Each row below holds a small network's activations on one input, seen along a few directions.
Each table varies a few parts of the input and shows all the possible inputs, shuffled.
Descriptions start from the smaller parts, as in this example, which fits no table here: one of 6 places along a line, together with either a single point or one of 11 places around a ring or (one of 3 separate values, together with one of 8 places around a ring).
Shared parts are said once, and a part with two or three values counts as separate values.

A family of inputs:
row 1: [ 52  24  36  10 -12  17 -53 -39   3  20 -33]
row 2: [-58  60 -18  10 -16  -7   6 -13 -25   6  52]
row 3: [ 74 -54  38  48  -5 -29  18  -6 -40   1 -23]
row 4: [-18  28  58  27  -4  -8   4 -23   6  21 -48]
row 5: [ 91 -31 -45  36  48   9  70 -14 -12 -23  -3]
row 6: [ -4  43 -57 -72  55 -14   2  63  82 -20 -64]
row 7: [ 66  42 -25 -12  62  37  -5 -52  29 -19  -4]
row 8: [-58   8  50  15 -34  20 -13  12  14  20  38]
row 9: [ -27   16   -2  -46  -24  -23  -53   65   65    3 -101]
row 10: [ -5  46 -29  31  68  26  38 -27  32   3 -15]
row 11: [-72 -12  -5 -62 -54   1 -65  77  73  -9 -21]
row 12: [ 14  -2  37  -6 -43  30 -72 -21  23   3  53]
row 13: [ 39 -92  26  39 -29 -11  -4  10 -27  -9  55]
row 14: [ 37 -33 -35  21 -16 -24  25  -2 -77 -32  57]
row 15: [-36 -11  -9  -4  -4 -14  51 -10 -71   6  39]
row 16: [ 16  53 -22 -31 -30   8 -33 -43 -23 -16  59]
row 17: [-36 -64  45  18 -17   9  19  12 -27  35  37]
row 18: [-63  32 -69 -87 -43 -34 -28  48  42 -22 -11]
row 19: [  1 -16 -20  24  78  24  72 -17 -24  -2 -21]
row 20: [-14 -37  47  40  20 -16  22 -19 -44  36 -45]
What do these inputs look like to the network?
> one of 4 separate values, together with either a single point or one of 4 places along a line
The inputs of row 11 and row 9 match in every part but the choice among 4 separate values. If row 13 is changed in the same way as row 11 into row 9, which row does it become?
> row 3
List by row number the other rows that have the choice among 4 separate values in common with row 15.
> row 2, row 14, row 16, row 18
Which other rows does row 17 become when the choice among 4 separate values takes its other values? List them by row number.
> row 15, row 19, row 20

A family of inputs:
row 21: [-41  77 -76 -96   3  -2 -39  21  57 -35   5]
row 22: [  2  -5  19   6 -30   4 -31  -5 -13   1  32]
row 23: [-14 -20  16   9 -11   7  -6   7 -17   4  39]
row 24: [ 12 -22   3  14  18   7  24 -13 -13   1   8]
row 25: [  7  -5  13   6 -27   8 -20 -15 -13  -4  19]
row 26: [ 23  -6   2  22  19 -11  38 -16 -27  -1  -3]
row 27: [ 23 -18  -1  19  33   7  31  -9 -13   1   2]
row 28: [ -4  -9  -2  20  -8  -8  20 -14 -29   8  11]
row 29: [ 11 -10   4  18   3 -10  32 -18 -28   1   4]
row 30: [ -8 -21  13   8  -6  12   9  -2 -15   2  29]
row 31: [-46 -11   2 -63 -34 -25 -53  68  62   8 -71]
row 32: [-18  -6  15  12 -22 -13  -2   0 -31   5  33]
row 33: [ 17  -7   4  12 -14   8 -10 -19 -13   4   8]
row 34: [-54  53  12 -36   2  12 -37  23  59  25 -53]
row 35: [ 31  -3  -6  28  33  -7  39 -14 -31  -2 -12]
row 36: [-46  56 -16 -33  -6  -1 -34  33  77  -4 -29]
row 37: [-36  18 -25 -46 -28 -13 -36  67  71 -13 -39]
row 38: [ 35 -19  -2  23  45  12  33  -9 -16  -6  -7]
row 39: [ 49  -2   0  21  29   6   8 -22 -12  -7 -14]
row 40: [ 43  -2   7  15  14   1   8 -20  -4   1  -1]
row 41: [ 28  -6   6  12  -1   4  -1 -25  -8  -1   1]
row 42: [-15  -7   8  13 -19  -9   8 -11 -32   2  19]
row 43: [  1 -23   3  14   7  11  19  -6 -13   9  19]
What do these inputs look like to the network?
> either a single point or one of 4 places along a line or (one of 3 separate values, together with one of 6 places along a line)
Which other rows does row 43 become when the choice among 3 separate values takes its other values? List them by row number.
> row 28, row 33
Which other rows does row 29 become when the choice among 3 separate values takes its other values? List them by row number.
> row 24, row 41
